A small network was shown many inputs. Here are its activations along a few directions, one row for each input.
Each table varies a few parts of the input and shows all the possible inputs, shuffled.
A made-up example of a description, with smaller parts first: one of 5 places around a ring, together with either a single point or (one of 2 separate values, together with one of 4 places along a line) or one of 9 places around a ring.
Shared parts are said once, and a part with two or three values counts as separate values.
In the rows, zero is written as 128.

Other details of the inputs shift rows strongly along two fixed directions, in all tables alike. That doesn't count.

Table:
x1: [178 101 115 169 116 185  98  68 145 162  94  81  70  77 137]
x2: [126 114 184 112  55 144 104 148  74 126 138 135 178 214  74]
x3: [110 144 119 119 130 104 137 160 141 112 135 130 156 144 130]
x4: [131 145 106 122 221  98 160  85 156 160 141 123  59  58 174]
x5: [123 126 126 145 123 156 126 113 135 128 114 118 125 111 140]
x6: [ 72 143 112 100 133  80 143 187 112  93 141 146 175 163 136]
x7: [125 103 130 146  46 175 111 144 116 100 102 103 174 152 102]
x8: [101 170 129  83 204  89 145 113 124 184 174 175  89 125 150]
x9: [163 109 136 157 116 165 112 106 153 129 103 120 114 110 127]
x10: [ 91 150 111  99 164  59 151 183 131 102 141 157 166 144 137]
x11: [125 149 114  86 164  72 122 119 114 201 158 148  70 111 136]
x12: [120 109 149 160  50 204 132 132 100  74 118 123 188 161 111]
x13: [ 93 158  94  91 192  44 143 148 141 136 140 136 100  98 160]
x14: [120 157  93 110 202  41 139 136 157 164 141 126  77  77 166]
x15: [135 104 139 138  69 153 112 157 134  92 108 126 177 161 101]
x16: [139 108 111 144  88 132 109 124 124 141 102  96 113 102 126]
x17: [ 93 141 145 126 138 134 160 165 119  63 151 165 189 167 125]
x18: [175 105 134 162 129 165 118  82 147 137 113 114  90  84 138]
x19: [164 107 120 163 123 179 116  73 130 142 115  93  86  84 142]
x20: [181 107 117 164 113 182 100  66 150 156  90  85  67  75 132]
x21: [116 115 144 145  67 186 139 156 119  74 109 133 194 184 101]
x22: [113 154 111 115 203 102 153 100 142 131 147 135  89  83 169]
x23: [189 109 168 144 129 152  89  51 111 210 122 105  49 107 113]
x24: [148 115 147 168  64 195 130 128 117  86 122 121 170 156 110]
x25: [ 84 160 154  91 137 127 157 144  87 119 186 191 166 186 122]
x26: [ 74 168 179  80 191  70 161 143  81 126 195 189 153 184 134]
x27: [ 66 167 137  63 142  84 148 177  98 131 180 186 174 195 118]
x28: [102 157 128 126 158 114 150 153 144 105 142 150 154 145 144]
x29: [128  98 132 144  27 163 122 171 106  82  97 114 188 180  86]
x30: [129 152 111 120 231  88 158 100 154 143 150 143  89  73 172]
x31: [ 92 149 163  78 146  52 129 163  81 149 165 163 141 181 116]
x32: [130 147 113 123 207 100 144 114 160 141 132 139 103  92 159]
x33: [165  99 121 148  92 128 101 128 142 137  98 108 109 106 118]
x34: [122 107 131 133  58 163 129 161 121  88 106 115 184 173  95]
x35: [134 112 111 134 108 142 111 123 133 131 113  98 124 120 127]
x36: [ 72 158 111  87 162  76 150 170 134  97 145 147 160 147 142]
x37: [175 100 111 154 110 129 101 111 144 153  98  92  82  83 116]
x38: [151 105 144 163  78 192 116 130 132  96 103 121 158 149  99]
x39: [191  95 112 160 116 153  93  85 159 166  93  77  68  69 116]
x40: [177 103 111 149 118 144 105 100 152 151  99  92  99  90 121]
Description of these inputs: one of 4 places along a line, together with either one of 2 separate values or one of 8 places along a line.
Q: The inputs of x17 and x38 match in every part but the place on the line of 4. If x12 is changed in the same way as x17 into x38, which row does it become?
A: x5
Q: The inputs of x28 and x3 match in every part but the place on the line of 4. If x32 is changed in the same way as x28 into x3, which row does it become?
A: x40
Q: List by row number the other rows that have the place on the line of 4 in common with x37.
A: x6, x10, x11, x13, x14, x16, x29, x31, x33
Q: Change only the choice among 2 separate values in x25. List by row number the other rows that result.
A: x26
Q: Change only the choice among 2 separate values in x8. List by row number the other rows that result.
A: x23
